Each row below holds a small network's activations on one input, seen along a few directions.
Each table varies a few parts of the input and shows all the possible inputs, shuffled.
Descriptions start from the smaller parts, as in this example, which fits no table here: one of 5 places around a ring, together with either a single point or one of 9 places along a line or (one of 2 separate values, together with one of 6 places along a line).
Shared parts are said once, and a part with two or three values counts as separate values.
(in the rows, 128 means zero)

A family of inputs:
x1: [107  95 142  99 125 154 107 116 168 135 122 183 149]
x2: [128  96 139 130 132 128  89 124 172 117  88 168 141]
x3: [142 141 142  79 161  72 140  87  99  12  65 124  60]
x4: [147 164 102 148 135 149 113 154 145 166 145  53 107]
x5: [100  93 131 139  82  96 147 105 102 133 126 168 165]
x6: [170 124 106 152 196 103 112 154 174 162 140 121  92]
x7: [106 157 115 148  66 156 151 163  86 152 162 116 172]
x8: [142 130 120 127 191 130 132 157 166 176 155 123 104]
x9: [137 157 139 159 142 196 125 111 140 186 171  73 130]
x10: [142 136 171  87 136  96 158  60 106  36 112 150  81]
x11: [114  90 112 120  68 114 127 154 108 119 120 167 174]
x12: [102 152 117 147 103 141 134 151  70 141 131  91 162]
What do these inputs look like to the network? -> one of 2 separate values, together with either a single point or one of 5 places around a ring
Change only the choice among 2 separate values in x12. List by row number the other rows that result. -> x7
Change only the choice among 2 separate values in x9. List by row number the other rows that result. -> x4

A family of inputs:
x13: [128 101 129 120 162 122 109 122 171 140 117 170 124]
x14: [106  93 138 128  90 124 117 114 120 115 112 180 170]
x15: [138 112 138 112 168 105 121 119 161 107 101 153  99]
x16: [141 146 142 108 105  99 150  89  86  38  98 126  98]
x17: [139 147 121 135 157 154 124 152 151 172 153  93 117]
x18: [114 154 109 154  87 148 141 151  85 165 167  82 157]
x19: [110 109 124 143  94 135 125 132 120 152 130 147 169]
x20: [137 161 113 141 160 158 129 168 133 182 168  63 115]
x21: [116 138 120 146  97 147 135 143 107 152 138 109 156]
x22: [132 118 127 129 154 144 113 144 166 169 139 130 130]
x23: [157 152 136  94 178 102 139 103 128  56 103 116  57]
x24: [118 107 140 127  84  99 133  99 109  88 110 167 145]
What do these inputs look like to the network? -> one of 2 separate values, together with one of 6 places along a line
Change only the choice among 2 separate values in x17. List by row number the other rows that result. -> x21
A walk changes only the place on the line of 6. It starts at x23 and steps to x15. List the rest of the walk in order. -> x13, x22, x17, x20
Change only the choice among 2 separate values in x16. List by row number the other rows that result. -> x23

A family of inputs:
x25: [118 133 128 142  86 141 131 127 108 135 141 127 157]
x26: [141 116 139 114 153 109 122 112 151 101 111 151 103]
x27: [117 105 128 123 122 122 122 120 131 125 115 162 144]
x28: [141 142 133 116 144 134 134 124 109  97 121 109 109]
x29: [136 109 135 109 167 102 121 116 148 105 112 151 101]
x30: [117 105 129 125 117 119 122 121 134 125 115 161 144]
x31: [117 126 126 138 100 141 129 131 102 136 140 127 157]
x32: [132 143 130 134 118 120 137 126 120 118 130 114 119]
x33: [141 143 136 119 129 130 135 119 119  97 115 112 110]
x34: [120 148  99 159 147 175 117 184 167 248 180  78 147]
x35: [129 137 124 129 126 115 138 127 118 122 128 115 118]
What do these inputs look like to the network? -> either a single point or (one of 2 separate values, together with one of 5 places around a ring)
